A small network was shown many inputs. Here are its activations along a few directions, one row for each input.
Each table varies a few parts of the input and shows all the possible inputs, shuffled.
Descriptions start from the smaller parts, as in this example, which fits no table here: one of 2 separate values, together with either a single point or one of 11 places around a ring or (one of 4 places along a line, together with one of 8 places around a ring).
Shared parts are said once, and a part with two or three values counts as separate values.
In the rows, zero is written as 128.

Other details of the inputs vary at random and push rows far along three fixed directions, the same in every table; ignore that.

A family of inputs:
R1: [155 140 147 167 179 150 112 101 166 125 129 128 164 102]
R2: [125  99 156 130 144  78 123 106 119 124 125  92  80 172]
R3: [143 138 135 151 170 156 109  94 174 113 126  98 167  99]
R4: [103 194 203 161  77 166 134 205 193 129 125 153 167  85]
R5: [142  91 156 143 137  84  82 109  93 131 124  99  94 162]
R6: [121 141  77  36  46 200 169 176 221 153  73 220 133  88]
R7: [100 219 154 144  74 138 137 194 163 109 127 148 169  65]
R8: [116 153 128 146 173 158 133  81 134 100 141 126 186 111]
R9: [125  96 132 148 143 102 122 117  58 139 136  80  86 148]
R10: [179  65  36  73 125 204 132  75 175 150  91 217 145 106]
R11: [135 137 119 158 185 172 152 117 148 125 166 105 154 107]
R12: [ 82 174 182 128  54 101 128 231  82 148 118  97  73 125]
R13: [120 159 124 140 185 150 131  94 137 104 135 128 185 116]
R14: [109  91  91  15   7 132 139 185 145 159  69 188  63 148]
R15: [ 94 218 162 157  74 141 149 194 170  99 138 152 157  71]
R16: [158 145 120 146 163 146 131  84 127  88 155 133 172  94]
R17: [136 133 119 153 176 175 141 102 136 129 162  96 167  94]
R18: [166  16  48  52 113 122 123 105 116 175  92 212  81 187]
R19: [127 104 131 146 158  95 127 131  66 143 135  88  81 155]
R20: [186  86   8  51 143 186 160  84 155 121 117 235 146 111]
R21: [133  89 158 132 144  66 127 109 107 145 126 103 104 174]
R22: [159  31  38  26 113 117 134  90 127 161  78 180  69 177]
R23: [174  53  31  57 128 192 162  81 183 150  89 205 165 121]
R24: [150 156 112 174 176 169 143 111 135 139 147 106 167 113]
R25: [134 111 125 161 140  99 129 124  72 144 148  88  81 181]
R26: [ 93 210 166 133  89 177 147 214 162 139 143 114 157  70]
R27: [ 71 222 174 128  77 171 139 191 161 102 123 142 181  83]
R28: [135 108 126 154 129 103 119 110  62 148 146  79  93 168]
R29: [120 137  55  64  50 228 185 201 174 155  90 220 117  81]
R30: [124 146 111 154 185 137 134  94 151 103 145 128 177 109]
R31: [ 77 162 181 118  53 111 123 223  93 145 146  87  84 131]
R32: [136 108 123 153 135 103 114 121  63 145 142  75  96 173]
R33: [104 119 140 125 161  77 116 104  75 119 139 113 105 180]
R34: [155  26  35  37  98 128 117  81 122 160  87 180  64 169]
R35: [140 136 116 164 177 176 139 116 126 122 134  97 165  90]
R36: [138 140 117 150 189 167 146 116 144 134 161 104 161 102]
R37: [124 139 110 153 173 145 126  93 145  95 141 118 184 106]
R38: [101 211 182 133  82 157 120 190 197 127 110 119 154  71]
R39: [113 109 124 132 152  65 108 108  82 115 137 104 106 166]
R40: [ 85 154 210 125  43  82 141 204 133 141 119 121  89 148]
R41: [145 148 106 163 179 126 134  93 143 103 146 136 173  99]
R42: [ 84 162 197 123  51  86 110 200 135 134 118 107  62 144]
R43: [126  95 156 125 133  77 112  93 106 128 121  82  93 162]
R44: [128 106 124 147 132  61 110  96  71 111 145 108 104 151]
R45: [ 90 158 204 113  43  76 129 206 125 150 109 114 100 141]
R46: [144 142 133 150 182 149 118  94 180 122 127 110 159 103]
R47: [160 148 120 151 177 145 143  94 140  83 160 143 160 105]
R48: [149 121 152 168 165 157 116  94 159 128 133 127 187 104]
R49: [146 106 133 125 137  72 106 109  63  97 150 109 100 159]
R50: [152 119 146 164 170 158 112 103 161 124 129 125 188 109]
R51: [161 153 118 140 175 139 130  99 132  92 150 135 172  98]
R52: [102 117 143 131 156  83 123 105  80 110 143 116  96 184]
R53: [141  88 159 143 148  77  94 118  97 145 125 111 109 171]
R54: [139 116 123 150 143  96 117 123  65 152 140  81  93 174]
R55: [ 85 151 208 119  30  85 131 193 121 145 114 112 101 136]
R56: [130 106 121 143 135  62 106 108  73 108 140 106 108 154]
R57: [158 139 142 163 178 149 106  98 161 125 124 122 167 101]
R58: [124  90  93  44  15 139 128 190 141 166  79 223  47 152]
R59: [121 144 114 160 179 142 141  96 155  94 149 131 168 114]
R60: [106 104 130 138 135  72 109  99  78 111 143 101 106 161]
Each input here is: one of 5 places along a line, together with either one of 3 separate values or one of 4 places along a line or one of 5 places around a ring.
Q: The inputs of R37 and R59 match in every part but the place on the line of 5. If R27 is changed in the same way as R37 into R59, which row does it become?
A: R52
Q: A walk changes only the place on the line of 4. It starts at R16 and steps to R44. List the rest of the walk in order.
A: R60, R8
Q: Which other rows agree with R41 in the place on the line of 5? List them by row number.
A: R1, R6, R18, R19, R20, R21, R24, R30, R33, R36, R46
Q: Which other rows does R12 become when the place on the line of 5 takes its other values? List them by row number.
A: R9, R19, R29, R35
Q: Which other rows does R9 become when the choice among 3 separate values takes its other values? List them by row number.
A: R17, R28
Q: Which other rows does R3 become when the place on the ring of 5 takes its other values? List them by row number.
A: R5, R14, R23, R50
Q: Which other rows does R31 become when the choice among 3 separate values takes its other values? List them by row number.
A: R32, R35
